[114 120 100 119 131 141 105 135  92 132 132 127 109 132 225 129 133 134]  (121)
[198 113 199 157 145 145 105 181 194 144 192 146 115 144 225 151 175 151]  (73)
[119 130 118 132 127 111 124 109 133 142 115 121 120 142 225 129 142 130]  (22)
[135 173  75  74 109 130 150 151 118 126 136 124 122 126 225 126 119 175]  (114)
[145 151 105 113 181 157 175 151 144 199 198 145 146 115 145 225 194 192]  (120)
[108 120 156 140 145 118 139 139 133 118 136  99 142 118 225 126 151 130]  (142)
[103 120 149 148 163 107 150 147 153 112 145  93 135 112 225 132 184 134]  (83)
[ 92 109 143 119 102 130 135 147 123 126 128 121 142 126 225 134 133 120]  (123)
[124 105 137 132 102 118 161 139 113 134 119 140 109 134 225 134 110 124]  (85)
[119 130 118 132 127 111 124 109 133 144 115 121 118 144 225 132 142 130]  (203)
[119 130 118 140 134 161 113 118 143 140 110 143 124 140 225 137 119 113]  (24)
order: [105 113 115 144 144 145 145 146 151 151 157 175 181 192 194 198 199 225]	(73)
len: [145 151 105 113 181 157]	6

[116 133 114 106 126] = (90)
[133 106 115 126 116] = (146)
[ 98 189  82 106  14] = (97)
[106 188  98  82  14] = (55)
[116 152 128 106 126] = (147)
[116 152  63  59  80] = (82)
order: [114 106 133 126 116]	(90)
len: [116 152 128 106 126]	5
len: [133 106 115 126 116]	5
order: [126 106 114 133 116]	(90)
order: [ 14  82  98 106 189]	(97)

[ 89 125 114 186  85 122 118 184  83 107 114  89 135] = (30)
[117 187  82  60 141  75 166  86  76 115 175 123  97] = (130)
[144 156 115  85  72  61 117  32 103 114 148 145 132] = (42)
[119 172 118  75  92  79 143  92  95 173 126 114  98] = (88)
[ 92 126 114 173  75 119  98  79 118 172 143  95  93] = (154)
[172  95  79  98  92  91 118 173 143 126  75 114 119] = (162)
[136 138 127 127 134 170 113  97 143 133 114 137 144] = (4)
[104  90 117 142 143 140 102 118 125 128 134 106 134] = (108)
order: [ 75  79  92  92  95  98 114 118 119 126 143 172 173]	(88)
len: [144 156 115  85  72]	5
order: [ 98 114 126 173  95  92 143  79  92  75 118 172 119]	(88)
len: [104  90 117 142 143 140 102 118 125]	9

[ 58  40 157  66 216  74 215 217 218 203  52  91 152 159 170  73 217  69
  77  46 128]  (59)
[205 216  38  40  38 219  37 217 218 179 218 215 181 204 182  46  53 208
 207  47 139]  (171)
[170  67 210 103  55 209 173 212 180 217  64  70 100 185 217  53  45  68
  69 217 140]  (98)
[ 56 124  51 122 163  41 136 155  87  62 179  56  54  50 213  45 113  43
  44 200 218]  (31)
[128  69  77  52 218 152  58 217 157 203  40  46  73 170  66 216  91 215
 159 216  74]  (159)
[ 36  37 202 116 104  39 219 113 216  76 113  48 200 201  91  39 170  37
  40 105  64]  (139)
[100 141 210 217 173  68  45 185  53  64 217  55 209 212 180  70 103  67
  69 217 170]  (136)
[219 218 179 205  38 217  37  38  40 139 205 208 182 181  47 215  53 218
 216 207  46]  (28)
order: [218 217  46  91  69 203 170  40 215  52  58 128  66 152 216  73 157  74
 159  77 217]	(59)
len: [205 216  38  40]	4
order: [ 46 207 216 218  53 215  47 181 182 208 205 139  40  38  37 217  38 205
 179 218 219]	(28)
len: [100 141 210 217]	4
order: [170 217  69  67 103  70 180 212 209  55 217  64  53 185  45  68 173 217
 210 141 100]	(136)

[128  96 103 108 135 129 125] = (100)
[126 103 156 125 107 154  94] = (41)
[107 103 154 125 156 126  93] = (63)
[157  73 119 131 114 138 214] = (132)
[107  93 103 126 156 125 115] = (127)
[107  93 103 126 156 125 153] = (9)
len: [128  96 103 108]	4
order: [156 126  93 107 103 154 125]	(63)
order: [ 93 103 126 107 125 153 156]	(9)
len: [107  93 103 126]	4
order: [ 93 126 156 125 154 103 107]	(63)

[162 207  89  63 160  73 141 112 207 172 132  96] -> (29)
[162 207  89  63 160  73 142 112 207 172 132  96] -> (19)
[112  96 207 207 143 132 172  73  63  89 160 162] -> (50)
[ 58 130 204 138 133 188 138 178  99  95 232 135] -> (96)
[112 162  73 160  63  89 207 172 207 133 142  96] -> (110)
[ 73 133 142 207  89  63 162 172  96 112 206 160] -> (103)
[114 174 158  95 149 226 123 125  52 185 196 143] -> (71)
order: [160  73 133 142 207  89  63 162 172  96 112 206]	(103)
order: [112 132 143 172  73 207 162  89  96  63 207 160]	(50)
order: [ 96 132 172 207 112 142  73 160  63  89 207 162]	(19)
len: [112 162]	2
order: [ 95 232 135  58 130 204 138 133 188 138 178  99]	(96)
order: [ 63  73  89  96 112 132 142 160 162 172 207 207]	(19)
order: [160  63  89 207 172 207 133 142  96 112 162  73]	(110)

[193  94 224 128 171  90 135] -> (118)
[110  74  84 120 118 232 162] -> (10)
[162 110  84 118 232  74 121] -> (61)
order: [121  74 232 118  84 110 162]	(61)
order: [ 74  84 110 121 162 232 118]	(61)

[211 173 163  69  36 169 136 169 105  45 211 186 220  55  56 134] : (62)
[178 151  87 154 188 147  58 222  94 125  78 159 123 105  38 112] : (20)
[135  68 217 188 179  95 222 143 132  36 215 183 136 109  38  38] : (67)
[110  94 117  74 221 206  60 164  81 198 218 176 191 190 212 141] : (80)
[211 173 163  69  36 169 136 169 125  91 133 149 212 116 173 178] : (37)
len: [211 173 163  69  36]	5
len: [211 173 163  69  36 169 136 169 105  45 211 186 220  55  56 134]	16

[187 162 138 119 127 100 151 191 100 114  73  72 147 114 155  82 100  72
 154 135 110 108 188 153 191  69 116 128 148  92 152 115 126 151 157 111
  98 124 164 107  62 148]  (18)
[155 123 134 139 131 120 129 163 123 119 108 106 140 130 140 128  92 110
 142 143 146 149 140 139 137 142 119 125 139 121 132 107 168 153 135 118
 102 104 160 117 108 134]  (64)
[ 94 114  38 134 153 152  85  88 134 105  38 135  89 169 136 134  91 193
 146 122 127 100 137 110  91 126 108 169 120 132 101 106 149  91  83 141
 162 209 160  94  78 143]  (135)
[146 122 134 125 118 134 111 143 120 124 116 116 135 125 134 112 115 120
 175 138 142 162 137 141 128 100 129 142 131 111 112 102 139 158 104 107
 123 145 130 107  85 134]  (46)
[101 115  83 156 154 136  91 145 123 131  59 123 139 150 117 127  97 151
 122 134 145  94 130 111  80 190 139 138 130 140  89 104 117 125 124 176
 108 124 201 126 122 149]  (124)
[187 162 138 119 127 100 151 191 100 114  73  72 147 114 155  82 100  72
 154 135 110 108 188 153 191  69 116 128 148  92 152 115 126 151 157 111
  98 124 164 141  72 176]  (12)
[ 73  98 126 188  82 100 187 116 155 100 191 154 148 124  72  69 147 127
 119 141 153 128 151  72 107 110 115 152 100 138 176  72 151 157 135 114
 114 164 111 162  92 191]  (3)
len: [ 94 114  38 134 153 152  85  88 134 105  38 135  89 169 136 134  91 193]	18
len: [ 94 114  38 134 153 152  85  88 134 105  38 135  89 169 136 134  91 193
 146 122 127 100 137 110  91 126 108 169 120 132 101 106 149  91  83 141
 162 209 160  94  78]	41
order: [ 69  72  72  72  73  82  92  98 100 100 100 108 110 111 114 114 115 116
 119 124 126 127 128 135 138 141 147 148 151 151 152 153 154 155 157 162
 164 176 187 188 191 191]	(12)
len: [ 94 114  38 134 153 152  85  88 134 105  38 135  89 169 136 134  91 193
 146 122 127 100 137 110  91 126 108 169 120 132 101 106 149  91  83 141
 162 209 160  94  78 143]	42
len: [ 73  98 126 188  82 100 187 116 155 100 191 154 148 124  72  69 147 127
 119 141 153 128 151  72 107 110 115 152]	28

[167  40  42 138  77  41  39  40 217 212  41 218 202  39 204  42  41  36
 214 161 215 216  35  35  41  42 133  56  41 216  47  40 173 134 143 127
 199 201  40  42 137  36  41] : (131)
[ 48 206 208  46  36 209  82 214  58 206 213 221 175  70  37 197 210 178
  50 220  50  43  46 133 209 209  37  87 207 216 202 207  36  36  35  39
  37 221 207 216 219 150 212] : (155)
[187  44  43 191 209  40 149  42 176 144  45  87  96 171 217  46  39  59
 185  39 184 191 204  90  40  43 220 140  44 100  44  44 220 220 221 204
 220  36  47  40  40  77  46] : (7)
[147  47  38 141 146  37  50 218 162 213 219 219 204  92  50  37  37 207
 155 214 123 100 137 216  38  41  43  39  39 219  37 220  40  46  47 164
  47 220 220 219 120 216  64] : (78)
[ 53  38  45  43 211  81 179  42 218  38  51 203 188 221  35 220 219 210
  44 221  47 181 196  70  42 195 202  50  43 192 220  36  54  36  43  45
 199 201 199 200 177 143  46] : (79)
[210  53  45 199 143  44  50 201 218  54 188  38  70  43 221  47  43 196
 219  36 221 220  46 177  43  42 181  81  42  38  51 203 210 179 199 195
 220  36 200 202  35 192  45] : (101)
[ 37 213 214  36  35 218 150  43  36 216  48 216  86 140  38 217 218  45
  36 197  35  37  98  39 218 219 140 120 218 219 208  38 132 137  75  34
 118 210  40  43 220  36 213] : (149)
[ 81 219 218 113 173 220 217 194  38  43 202  40  64 219  49 221 220 215
  39 100  40  38 220 218 220 220 120 206 220  41 217 192  87 121 108 118
  62  61 192 184 167 214 219] : (106)
[215 211 220 218 221 220 220  36 208  35  38  36 146 216 213 219 220  61
 206  55 215 215 215  63 218 216 199 220 218  37 220  36 207 200 214 220
 191  39  36  36 150  59 195] : (151)
[213 216 214 219 207 220 192 215 191  37 212  37  94 163 178 220 220 219
 191  69 202 190 133 217 217 211  54 214 217  37 216 217  60  53  83 218
  73  45 213 214  86 219 204] : (172)
order: [214 219  81 219 218 113 173 220 217 194  38  43 202  40  64 219  49 221
 220 215  39 100  40  38 220 218 220 220 120 206 220  41 217 192  87 121
 108 118  62  61 192 184 167]	(106)
order: [ 46  53  38  45  43 211  81 179  42 218  38  51 203 188 221  35 220 219
 210  44 221  47 181 196  70  42 195 202  50  43 192 220  36  54  36  43
  45 199 201 199 200 177 143]	(79)
len: [ 81 219 218 113 173 220 217 194  38  43 202  40  64 219  49 221 220 215
  39 100  40  38 220 218 220 220 120 206 220  41 217 192]	32
len: [167  40  42 138  77  41  39  40 217 212  41 218 202  39 204  42  41  36
 214 161 215 216  35  35  41  42 133  56  41 216  47  40 173 134 143 127]	36
order: [202  35 192  45 210  53  45 199 143  44  50 201 218  54 188  38  70  43
 221  47  43 196 219  36 221 220  46 177  43  42 181  81  42  38  51 203
 210 179 199 195 220  36 200]	(101)
order: [219 214 167 184 192  61  62 118 108 121  87 192 217  41 220 206 120 220
 220 218 220  38  40 100  39 215 220 221  49 219  64  40 202  43  38 194
 217 220 173 113 218 219  81]	(106)

[136 149 145 124 166 168 182 177 133 150 168 147 195 171 168] = (8)
[145 149 166 183 133 124 168 159 192 162 154 177 136 192 151] = (128)
[136 149 145 124 166 168 182 177 133 162 192 151 154 159 192] = (126)
[136 149 145 124 166 168 182 142 148 175 156 171 148 149 156] = (26)
order: [159 192 136 149 145 124 166 168 182 177 133 162 192 151 154]	(126)
len: [136 149 145 124]	4

[211 210 128 129 197 207 126] : (65)
[106 221 186 124  44 211 113] : (119)
[207 210 128 129 127 211 197] : (32)
[ 88  38  97 218  74 157 194] : (115)
len: [211 210 128 129 197 207 126]	7
len: [211 210]	2
order: [210 128 129 127 211 197 207]	(32)

[127 159 134 140 121 148  79 139 129 111 105 135 137 119  70 124 127 115
 142 150 122 160 132  69 138 135  93 113  91 104 116 145 128 151 127 131
 122 121 108 118 132 126 144 127 132 126 142 121 130 135 139 144 130 127
 142 109 135 118 179  84] = (113)
[127 103 128 117 135 151 141 113 119 128 137 140 112 126 150 127 123 138
 131 120 148 130 129 120 128 123 125 128 133 121 128 140 125 135 137 155
 124 132 158 139 126 147 126 132 133 135 135 121 133 135 132 132 139 125
 128 127 182 135 129  91] = (60)
[128 152 124 124 114 120 154 108 134 119 119 132 141 135 114 126 139 132
 145 125 131 119 128  98 139 127 122 142 150  94 116 132 135 153 135 141
 139 124 149 140 131 149 118 129 128 133 141 142 140 137 123 127 134 132
 128 131 101  83 132 131] = (36)
[128 152 124 124 114 120 154 108 134 119 119 132 141 135 114 126 139 132
 145 125 131 119 128  98 139 127 122 142 150  94 116 132 135 153 135 141
 139 124 149 140 131 149 118 129 128 133 141 142 140 137 123 127 134 132
 128 124 160 119 135 118] = (75)
len: [127 103 128 117 135 151 141 113 119 128 137 140 112 126 150 127 123 138
 131 120 148 130 129 120 128 123 125 128 133 121 128 140 125 135 137 155
 124 132 158 139 126 147 126 132 133 135 135 121 133 135 132 132 139 125
 128 127 182 135 129  91]	60
len: [128 152 124 124 114 120 154 108 134 119 119 132 141 135 114 126 139 132
 145 125 131 119 128  98 139 127 122 142 150  94 116 132 135 153 135 141
 139 124 149 140 131 149 118 129 128 133 141 142 140 137 123 127 134 132
 128 124]	56

[149 198  94 235 120 182  98 132] = (140)
[103  29 121 102 102 148 194  62] = (14)
[131  54 123  99 115 159 209  36] = (57)
[119  42 132 115  95 140 216  64] = (6)
[103  29 121 102 102 148 194 162] = (38)
[119  42 132 115  95 147 170  86] = (133)
[115  94  42 119 216 132  64 140] = (173)
[148 199  95 234 120 182  97 134] = (84)
len: [103  29 121 102 102 148 194 162]	8
len: [115  94  42 119 216 132  64 140]	8
order: [ 64 216 140  95 115 132  42 119]	(6)

[ 97 155 151 117 207 158 133 109  97  48  78 167] -> (39)
[116 111 216  55 169 133  87 167 145  62 122 127] -> (168)
[104 167  63 197 120 162 151 113  90 134  73 110] -> (111)
[151 148  58 142  95  87  43 226 121 154 132 183] -> (145)
[ 56 106 122 137 160 214 146 109 145  69  95  53] -> (11)
[106  53 146 137 214  69 109 122  56  94 145 160] -> (112)
[140 106 190  82 100 127  53 218 156 115  97 123] -> (144)
[151  42 172  74 101 124  83 156 215 145 183 100] -> (148)
len: [ 97 155 151 117 207 158 133 109  97]	9
len: [ 97 155 151 117 207]	5
order: [100 183 145 215 156  83 124 101  74 172  42 151]	(148)
order: [160 145  94  56 122 109  69 214 137 146  53 106]	(112)
len: [140 106 190  82 100 127  53]	7
order: [ 43  58  87  95 121 132 142 148 151 154 183 226]	(145)
order: [ 53  56  69  95 106 109 122 137 145 146 160 214]	(11)

[136 143 140 181 111 117 122  64 182 184 105 127] = (93)
[129 130 174 156  95 122 139  99 146 167 132 118] = (138)
[ 88 230 176 213  58 118 113  21 195 204 121 175] = (116)
[136 130 140 181 111 117 122  64 182 184 105 127] = (156)
[ 88 230 176 213  58 118 128 155 109 116 140 121] = (92)
[136 130 140 181 111 112 122  64 182 184 105 127] = (99)
len: [136 130 140 181 111 117 122]	7
len: [ 88 230 176 213  58 118 113  21 195 204]	10

[201 101 145 144] -> (2)
[105 153 185 189] -> (104)
[138  97  68  66] -> (33)
[203 104 220 222] -> (81)
order: [144 145 101 201]	(2)
len: [138]	1
len: [203 104 220 222]	4

[105 154 153  55 155 159 153 178 126 112 182 143 133 127 128 123  82 130
 128 113 147  78 147 105 129 108 139 111 125] -> (15)
[113  70 105 122 123 109 125 106 161 146 112 133 113  86  87 139 200 156
 120 205  88  70  75 194 167 125 125 146 162] -> (66)
[108  93 114 142 135  96 121 106 171 168  87 143 161 125 118 134 167 152
 138 186  92 125 123 175 157 105 124 128 130] -> (35)
[135 111 135 106 152 143 167 161 118 142 168  93 123 117  96 134 122 121
 125 108 114 130  92 186  87 138 125 171 125] -> (68)
[108  93 114 142 135  96 121 106 171 168  87 143 161 125 118 134 167 152
 138 186  92 125 123 123 125 111 130 117 135] -> (54)
[111 162 147  79  69 174 119 129 101  99 137 108 114 112 130  97  83 141
 138 119 109 117 144 123 125 121 130 117 135] -> (125)
order: [125 123 123 125 111 130 117 135 108  93 114 142 135  96 121 106 171 168
  87 143 161 125 118 134 167 152 138 186  92]	(54)
order: [ 87  92  93  96 106 108 111 114 117 118 121 123 123 125 125 125 130 134
 135 135 138 142 143 152 161 167 168 171 186]	(54)
order: [ 99 137 108 114 112 130  97  83 141 138 119 109 117 144 123 125 121 130
 117 135 111 162 147  79  69 174 119 129 101]	(125)

[132 175 160  40] = (188)
[132 175  40 159] = (40)
[159 170 168  48] = (137)
[103 176 149  40] = (175)
[113 176 153  40] = (94)
[ 94 175 144  42] = (157)
[170 158  48 168] = (72)
[123 175 140  45] = (141)
[123 175 157  39] = (166)
len: [103 176]	2
len: [103 176 149  40]	4
order: [ 48 159 170 168]	(137)
order: [175  40 132 160]	(188)
order: [ 40 153 176 113]	(94)
order: [ 39 157 175 123]	(166)

[127  68 138 132 122 140 121 116 177 145 131 105 150  90 140 136  86  92
 118  84 145 103 104  59 130 153 115 183 140  88 133 147 135  99 174 147
 141 101  74 118  73 158  89 128  85  86] -> (183)
[130 120 130 116  80 115 100 134 190 132 163 160  95 153 130 121 127 150
 140  82 150 113 114 119 110 156 109 145 128  78 137 138 114  80 119  82
 128 161 122 114 118 247  62 112  76  73] -> (107)
[127  81 133 142 108 129 121  94 153 152 136 130 121  84 143 126  96 105
 135  68 137 123 105  87 109 153 130 179 125  80 150 154 106 101 131 101
 137 100  96 114  77 170  69 116  88  79] -> (34)
[134  78 130 187 141 166 184  90 136 139 151 145 118  69 183 137  81  92
 135  51 113 150 103 107 112 158 182 212 127  73 170 144  98 133  99 124
 147  85  75 148  92 146  57 123 121 131] -> (164)
[127  74 148 130 107 142 121 101 172 132 130 104 130  91 148 148 109  94
 130  90 145 104 119  79 139 144 110 163 141  91 131 142 145  94 167 128
 140 111  82 122 114 161  81 124  92  79] -> (5)
[121  82 132 141  88 122 109 108 152 160 159 131 145 108 144 121  93 114
 136  73 133 116  98  93 105 159 146 164 121  76 152 142 120  90 114  91
 143 106  79 113  60 186  63 116  81  81] -> (53)
[155 114 135 184 124 132 159  94 136 118 135 156  67  90 180 142 131  99
 129  50 120 150 132 115 141 173 145 178 154  82 177 139  93  90  98 102
 132  95 108 160 154 174  63 103 133 108] -> (105)
[163  82 134 138 153 113 114 145 109 119 112  80 190 160 139 110 121  62
 130  76 247 118 127 114 130 132 128  78 120 114  82 119 115 161  80 130
 122 156 100  95 128 150 150  73 137 116] -> (160)
[116  69 126 162  97 125 124  96 140 177 166 130 181  81 151 120  69 105
 163  48 124 106  97  92 102 151 208 181 106  71 162 161 139 133  99  90
 182  89  66 118  49 152  53 132  84  81] -> (58)
order: [ 92 146  57 123 121 131 134  78 130 187 141 166 184  90 136 139 151 145
 118  69 183 137  81  92 135  51 113 150 103 107 112 158 182 212 127  73
 170 144  98 133  99 124 147  85  75 148]	(164)
len: [163  82 134 138 153 113 114 145 109 119 112  80 190 160 139 110 121  62
 130  76 247 118 127 114 130 132 128  78 120 114  82]	31
order: [ 73  76 112  62 247 118 114 122 161 128  82 119  80 114 138 137  78 128
 145 109 156 110 119 114 113 150  82 140 150 127 121 130 153  95 160 163
 132 190 134 100 115  80 116 130 120 130]	(107)

[ 84 143  98 114]  (74)
[ 84 143 167 236]  (87)
[ 84 143  98 108]  (91)
len: [ 84 143 167 236]	4
len: [ 84 143]	2

[183 147 152 139 125  76 125  89 105  99 107  77 140  96 100  89] -> (187)
[137 123 141 166 137 105  83  95 157  95  75  95 131 117  88  96] -> (207)
[ 98 141  96 134 170  71 188 155 120 176 174 149 166 128  65  41] -> (184)
[ 65  99  41 134 141 188 120 176 170 155 149 166  71 174  96 128] -> (13)
[167 111 199 178 137  94 137  67 122 148 114 119 129 118 128  99] -> (178)
[212 118 188 144 110  63 124  73  88  90 116 104 212  75 166 166] -> (27)
[212 118 188 144 110  63 124  73  88  90 116 104 212  75 124 111] -> (49)
[167 111 199 178 137  94 137  67 122  81 118  94 190  92 101 126] -> (158)
[140 139 100 183  96 105  76  99 152 124 125  89 107  89  77 147] -> (197)
[ 82  72 166 182 138 165  72 153 186 141 108 179 151 154 142 152] -> (193)
[ 65  99  41 134 141 188 120 176 170 155 149 166  71 174 142 163] -> (161)
order: [ 76  77  89  89  96  99 100 105 107 125 125 139 140 147 152 183]	(187)
order: [126 167 111 199 178 137  94 137  67 122  81 118  94 190  92 101]	(158)
order: [ 96 137 123 141 166 137 105  83  95 157  95  75  95 131 117  88]	(207)
order: [176  65 141 170 188 134 128 120 174 155  99 166  41 149  96  71]	(13)

[172 144 195  99 150 153 128 172 183] : (89)
[ 69  75 109  87 142 109 128  69 116] : (86)
[ 94 187 115 118 127 179 168  94  57] : (152)
[217 120 136 159 155 145 106 217 161] : (69)
[183 119 129 184 139 154 151 183 200] : (122)
[ 66 124  88 124  94 106 130  66  61] : (194)
[ 95 137 126 190 150 124  41 104 125] : (191)
[125 190  41  95 150 126 104 125 137] : (182)
[172  79  58 154 156 123 115 172 186] : (180)
[158 146  40 136 161 146 119 158 179] : (181)
[ 92 124 137 159  94 127 151  92  51] : (21)
len: [ 95 137 126 190 150 124  41]	7
len: [ 69  75 109  87 142 109 128]	7
order: [126 137 150 104 125 125  95  41 190]	(182)
order: [ 94 115 179 127  57 118  94 187 168]	(152)
len: [172  79  58 154 156 123 115 172]	8

[205  59 154 143 203 149 100 104 166  99 140] = (44)
[203 153 140 166 205 137 193 131 148  66 141] = (153)
[203 153 140 166 205 100 142  59 149  99 104] = (16)
[ 59 104 154 140 100 203 149  99 166 205 142] = (43)
[110 180 196 168 148  52 168 204 110 122 109] = (143)
[203 153 140 166 205 100 142  75 138 138 212] = (102)
order: [140 205  99  59 104 100 142 166 149 203 154]	(43)
len: [ 59 104 154 140 100 203 149  99 166 205 142]	11
order: [ 59  99 100 104 140 142 149 153 166 203 205]	(16)
len: [203 153 140 166 205]	5
len: [203 153 140 166 205 100 142  59 149]	9
order: [ 59  99 100 104 140 142 149 154 166 203 205]	(43)

[222  73 123 210 192 127  43 153] = (48)
[163 179 211  64 101 226  93  86] = (23)
[171  93 143 219 158 122 108  75] = (51)
[129 161  35  51  99  30 167  72] = (176)
[153 127 210  42 222  73 192 123] = (163)
[171  93 143 219 158 122 223  75] = (170)
[ 80  97 191 146 174 206 124 194] = (77)
[162 219 170 104 114 138 171  99] = (109)
order: [ 42  73 123 127 153 192 210 222]	(163)
order: [ 75 171  93 143 219 158 122 223]	(170)

